A small network was shown many inputs. Here are its activations along a few directions, one row for each input.
Each table varies a few parts of the input and shows all the possible inputs, shuffled.
Descriptions start from the smaller parts, as in this example, which fits no table here: one of 2 separate values, together with either a single point or one of 11 places around a ring or (one of 4 places along a line, together with one of 5 places around a ring).
Shared parts are said once, and a part with two or three values counts as separate values.
(in the rows, 128 means zero)

Other details of the inputs vary at random and push rows far along two fixed directions, the same in every table; ignore that.

Rows:
row 1: [103 143 128  83  92 146 116 185  76 157 119]
row 2: [158 143  99 148 137 114 118  88 140  87 121]
row 3: [111 158 160  83 111 157 134 178  92 165 125]
row 4: [142 150 154 105 172 133  99 204 105 162 151]
row 5: [119  91 176 174 100 105 138  85 169  83 129]
row 6: [109  75 212 103  58 136 131 111 139 124 137]
row 7: [130 139  84 190 190  88 143  94 183  99 116]
row 8: [146 193  45 150 171 133 128 156 119 164 118]
row 9: [144 135  92 188 188  93 124  84 179 121 129]
row 10: [123 111 162 182 101 112 127  77 168  72 131]
row 11: [143 171  69 146 167 126 151 154 117 162 122]
row 12: [127  63 149 146  82 126 137  44 152  87 165]
row 13: [175 143  78 172 148 124 117  75 158  95 122]
row 14: [112 120 137  97  96 152 137 177  90 166 124]
row 15: [145  84 152 140  72 118 103  54 153  58 130]
row 16: [143  77 123 142 112 124 137  65 153  73 136]
row 17: [ 85  70 203  76  67 144 139 126 119 118 139]
row 18: [101 158 142 111 128 144 121 211  87 170 106]
row 19: [145 121  80 157 154 119 131  85 152 131 145]
row 20: [152 150  80 199 209  89 135  75 184 113 130]
row 21: [118 192 106 136 171 106 121 179 113 142 104]
row 22: [157 163 102 174 156 109 121  73 183 115 128]
row 23: [ 92 106 188 114  74 116 104 148 118 109 115]
row 24: [ 90  71 193  87  72 138 127 123 130 122 135]
row 25: [135 125 132  84 114 159 129 182  80 159 112]
row 26: [148 183  80 130 210 121 141 133 137 174 131]
row 27: [135 189  68 133 158 118 128 151 109 144 118]
row 28: [108  56 170  77  66 161 124 137  94 111 128]
row 29: [125 119 152  73 101 165 137 184  66 156 121]
row 30: [130 145 126  83 112 169 130 186  65 151 117]
row 31: [159  74 127 147 114 126 120  45 159  82 146]
row 32: [173 194  97 153 235 108 111 171 139 148 153]
row 33: [136 107 129 169  83 126 130  58 156  77 148]
row 34: [150 147  84 100 171 150 138 161  88 162 126]
row 35: [ 92 110 209  74  56 137 117 132 106 115 133]
row 36: [ 99 130 101  89 131 149 146 183  83 163 127]
row 37: [127 165  40 130 185 128 141 169 117 172 117]
row 38: [108 154 152  76 110 133 112 172 101 159 116]
row 39: [115  95 200 110  79 135 140 110 137 122 138]
row 40: [114  73 188 167  82 108 129  86 170  84 127]
row 41: [131 133  82 191 186  88 132  96 188 106 113]
row 42: [122 149 126  88 157 142 130 170 104 191 131]
Description of these inputs: one of 2 separate values, together with either a single point or (one of 4 places along a line, together with one of 5 places along a line).
The inputs of row 24 and row 17 match in every part but the choice among 2 separate values. If row 31 is changed in the same way as row 24 into row 17, which row does it become?
> row 34
The inputs of row 13 and row 30 match in every part but the choice among 2 separate values. If row 41 is changed in the same way as row 13 into row 30, which row does it become?
> row 7
Change only the choice among 2 separate values in row 40. List by row number the other rows that result.
> row 5
Change only the place on the line of 4 in row 31. List by row number the other rows that result.
> row 9, row 19, row 42
Change only the place on the line of 5 in row 3. List by row number the other rows that result.
> row 17, row 26, row 35, row 39
